Each row below holds a small network's activations on one input, seen along a few directions.
In each table, some parts of the input vary, and every possible input appears once, in random order.
A made-up example of a description, with smaller parts first: one of 5 places around a ring, together with either a single point or one of 9 places along a line or (one of 3 separate values, together with one of 6 places along a line).
Shared parts are said once, and a part with two or three values counts as separate values.

A family of inputs:
r1: -4,-15,-10,-9,2,-22,-50,5,14,-14,-18
r2: -28,-23,27,8,-3,15,-23,15,42,11,10
r3: -48,-42,4,33,18,55,-21,-2,-45,-34,-52
r4: -34,-18,17,-2,9,10,-33,16,25,11,13
r5: -3,-4,7,-16,1,-5,19,-38,14,26,27
r6: -12,-16,8,8,12,44,33,-81,-57,-35,-27
r7: -1,14,-3,-16,-12,-16,2,-43,-4,26,19
r8: 19,10,17,8,-11,4,39,45,24,11,15
r9: 32,32,-16,2,4,-21,11,35,-2,-3,-2
r10: 3,-9,17,-5,-12,2,27,-38,31,26,24
r11: 13,33,-5,0,-11,-15,15,41,-11,11,11
r12: -15,-1,-7,-3,8,-9,-49,6,18,-2,-13
r13: 44,17,-18,-2,-2,-34,8,33,-6,-15,-6
r14: 12,15,6,-1,1,-3,31,45,7,11,19
r15: 32,-3,-17,-22,-4,-32,-4,-49,0,1,0
r16: 3,-4,-20,37,2,48,46,45,-62,-57,-27
r17: -33,0,7,-3,-4,-1,-49,12,7,12,3
r18: 20,13,-15,-17,2,-20,-1,-49,5,13,5
Question: Changing only one part turns r16 into r6. The same change can be made to r11. Which row results?
Answer: r7
Question: What do these inputs look like to the network?
Answer: one of 3 separate values, together with either a single point or one of 5 places along a line
Question: Change only the choice among 3 separate values in r2. List by row number the other rows that result.
Answer: r8, r10
Question: Which other rows agree with r4 in the choice among 3 separate values? List them by row number.
Answer: r1, r2, r3, r12, r17

A family of inputs:
r19: 5,-6,4,-26,-8,-18,-2,-91,14,25,16
r20: 35,28,-2,-31,-12,-54,6,-5,47,48,41
r21: 12,-12,-7,6,6,11,13,-25,-19,-26,-23
r22: -32,-3,6,6,3,12,-30,16,-7,2,-7
r23: 35,13,-10,5,-2,-16,18,34,5,-11,-3
r24: 1,-1,-15,1,6,7,3,-29,-35,-20,-17
r25: -20,-7,14,-24,0,-24,-52,-25,53,34,20
r26: -19,-25,12,10,4,14,-17,21,16,-8,-7
r27: -8,-18,1,8,5,4,-27,19,10,-15,-19
r28: 25,24,-18,-1,-3,-19,8,31,-12,-5,3
r29: 24,6,3,5,-5,-5,30,38,12,-4,9
r30: 1,-21,6,8,5,23,24,-25,-14,-18,-11
r31: -13,3,-2,4,5,19,11,-31,-39,-8,-10
r32: -14,-9,6,9,4,30,24,-30,-23,-6,-4
r33: 10,29,-5,1,-6,-8,17,33,-15,7,9
r34: -34,-13,13,11,2,22,-19,18,8,4,-1
r35: 10,19,3,5,-8,3,30,36,2,9,16
r36: -18,-7,-6,3,4,1,-36,16,-5,-9,-14
Question: What do these inputs look like to the network?
Answer: one of 3 separate values, together with either a single point or one of 5 places around a ring
Question: Changing only the choice among 3 separate values turns r19 into r25. The same change can be made to r30. Which row results?
Answer: r26
Question: Which other rows agree with r33 in the choice among 3 separate values? List them by row number.
Answer: r20, r23, r28, r29, r35
Question: Change only the choice among 3 separate values in r28. List by row number the other rows that result.
Answer: r24, r36

A family of inputs:
r37: 18,20,5,5,-6,-3,31,38,12,10,16
r38: 30,23,-16,-1,0,-22,5,30,-6,-8,-6
r39: -11,-12,-2,-8,3,-12,-44,-13,17,1,-9
r40: -1,5,-10,-2,0,-18,-34,36,6,-2,-5
r41: 20,8,4,-6,-9,-4,42,-13,4,13,21
r42: -13,1,11,2,-4,0,-8,43,24,16,17
r43: -23,-16,20,-4,0,5,-19,-6,34,20,13
r44: 3,2,-9,-14,2,-14,-16,-49,-5,5,-3
r45: -44,-41,0,48,20,87,17,-4,-86,-72,-63
r46: -9,-2,14,-10,-3,3,9,-43,12,23,17
r47: 31,12,-18,-11,-3,-22,16,-20,-13,-5,2
Question: What do these inputs look like to the network?
Answer: either a single point or (one of 2 separate values, together with one of 5 places around a ring)

A family of inputs:
r48: 17,10,-2,18,3,34,71,-1,-44,-22,-5
r49: -28,-21,-4,8,14,11,-44,24,-8,-22,-23
r50: -12,2,8,29,6,34,21,82,-11,-19,-9
r51: 12,7,-18,7,2,9,19,-29,-50,-27,-23
r52: 21,14,-12,-30,-3,-50,-22,-13,36,29,26
r53: -42,-26,14,12,12,22,-51,5,12,-9,-23
r54: -2,-5,-5,24,0,16,0,70,-13,-29,-19
r55: 9,11,8,-29,-6,-41,-29,-32,57,42,27
r56: -30,-29,14,0,1,33,11,-76,-17,3,-2
r57: -16,-1,-8,17,4,10,-31,52,-18,-24,-26
r58: 34,35,-13,-21,-12,-52,-9,16,25,28,22
r59: -13,-18,4,0,9,21,0,-76,-20,-10,-21
r60: 27,2,-15,14,-2,16,50,-12,-46,-32,-17
r61: 49,30,-8,-16,-16,-48,21,33,31,23,29
r62: 39,38,5,-10,-11,-30,43,44,32,33,40
r63: -57,-37,24,12,3,33,-39,4,15,4,-3
r64: 1,-14,-13,-3,11,11,6,-58,-41,-25,-20
r65: -8,0,20,-30,-14,-30,-17,-32,60,55,47
Question: Changing only one part turns r58 into r62. The same change can be made to r51. Which row results?
Answer: r48
Question: What do these inputs look like to the network?
Answer: one of 3 separate values, together with one of 6 places along a line
Question: Change only the place on the line of 6 in r54. List by row number the other rows that result.
Answer: r49, r50, r53, r57, r63
Question: Change only the choice among 3 separate values in r63. List by row number the other rows that result.
Answer: r56, r65

A family of inputs:
r66: 15,6,13,-2,2,-5,23,-2,33,21,11
r67: -33,-19,14,-33,-3,-14,-51,-79,42,38,15
r68: -2,-14,9,-2,-1,-5,-3,31,35,17,17
r69: -1,-10,12,16,11,29,26,-7,-3,-8,-15
r70: 14,-8,1,10,13,16,11,-12,-1,-29,-23
r71: -14,11,14,9,9,28,21,-6,-24,-4,-5
r72: -33,-8,9,9,6,25,-1,26,-19,-9,-1
r73: 4,-24,2,10,-3,23,35,-16,-16,-11,-2
r74: -7,-14,-10,4,10,0,-25,20,-19,-23,-23
r75: 17,-21,-9,4,0,10,20,-20,-14,-32,-11
r76: -4,8,-20,2,-3,11,13,-17,-43,-9,-2
r77: 16,13,-4,-7,-8,-31,-23,12,11,7,-4
r78: -20,-30,7,16,8,25,3,25,2,-12,-10
r79: -27,3,-14,8,6,14,-19,23,-26,-10,-9
r80: 8,38,-9,-8,2,-16,-1,-3,3,22,11
r81: 11,23,-19,-14,-10,-23,9,-12,-10,19,23
r82: 14,-9,-17,-3,1,-4,7,-20,-36,-22,-17
r83: 26,21,-6,-13,6,-32,-6,-7,10,8,-5
r84: -20,14,-9,13,-4,16,-12,11,-29,-7,-15
r85: -5,-27,-3,11,10,13,-12,20,3,-32,-17
r86: 2,-17,2,16,0,16,-5,7,1,-30,-23
r87: 19,-8,3,-7,-11,-11,32,-11,20,18,24
r88: -9,-3,4,3,-4,23,31,-15,-37,-7,8
r89: 11,5,-7,3,13,2,-2,-12,-24,-19,-29
r90: 10,1,-9,-12,3,-31,-30,25,12,5,3
r91: -50,-39,14,-1,12,22,-47,-84,-4,3,-12
r92: 29,9,2,-7,5,-18,7,-7,34,0,2
r93: 0,-4,-6,9,0,1,-18,7,-22,-20,-29
r94: -26,2,14,14,-4,27,6,13,-21,-6,-6
r95: 5,-3,14,3,-12,-4,6,17,34,20,11
r96: -2,29,-7,-3,-12,-15,-17,16,4,21,11
r97: -8,22,-11,8,10,17,4,-8,-31,-6,-15
r98: 13,-12,-2,-5,2,-17,-18,25,36,-4,10
r99: 3,27,15,-8,0,-5,18,-1,11,25,21
r100: 28,7,-16,-19,-6,-38,4,-15,-2,5,7
r101: 32,-5,-8,-13,-7,-24,17,-15,21,-3,15
r102: 6,13,5,-14,-13,-11,27,-10,-2,22,34
r103: 19,0,3,-1,-9,-17,-10,12,35,-1,3
r104: -14,7,11,-9,-2,-5,-7,31,14,20,27
r105: -8,19,16,-4,-14,-4,1,18,12,23,21
r106: -13,-19,13,22,-3,28,10,12,0,-10,-16
r107: -8,18,-12,-8,-1,-16,-25,28,5,18,17
Question: Changing only one part turns r104 into r72. The same change can be made to r100. Which row results?
Answer: r82
Question: Changing only one part turns r105 into r94. The same change can be made to r83. Which row results?
Answer: r89
Question: What do these inputs look like to the network?
Answer: one of 2 separate values, together with either a single point or (one of 4 places along a line, together with one of 5 places around a ring)
Question: Change only the choice among 2 separate values in r68. List by row number the other rows that result.
Answer: r78
Question: A walk changes only the place on the ring of 5. It starts at r89 and steps to r97. List the rest of the walk in order.
Answer: r71, r69, r70

A family of inputs:
r108: -6,0,7,10,-2,3,-8,55,18,1,3
r109: -3,-8,-4,-12,0,-14,-23,-31,9,6,0
r110: -32,-33,-4,40,18,73,18,-11,-80,-65,-56
r111: 20,12,-11,-1,-3,-18,1,30,1,-4,1
r112: 6,3,2,-12,-1,-10,1,-45,8,13,5
r113: -24,-9,7,-7,2,-1,-34,-15,15,13,3
r114: 10,1,2,-15,-6,-8,19,-52,2,16,16
r115: 0,11,-1,5,-2,-6,-8,46,7,3,3
r116: 31,20,-7,-4,-7,-12,42,11,-5,6,17
r117: -30,-21,15,-2,3,7,-34,-5,26,11,2
r118: 28,23,-6,-1,-3,-14,25,17,0,2,6
Question: What do these inputs look like to the network?
Answer: either a single point or (one of 2 separate values, together with one of 5 places along a line)
Question: A walk changes only the place on the line of 5. It starts at r114 and steps to r112. List the rest of the walk in order.
Answer: r109, r113, r117
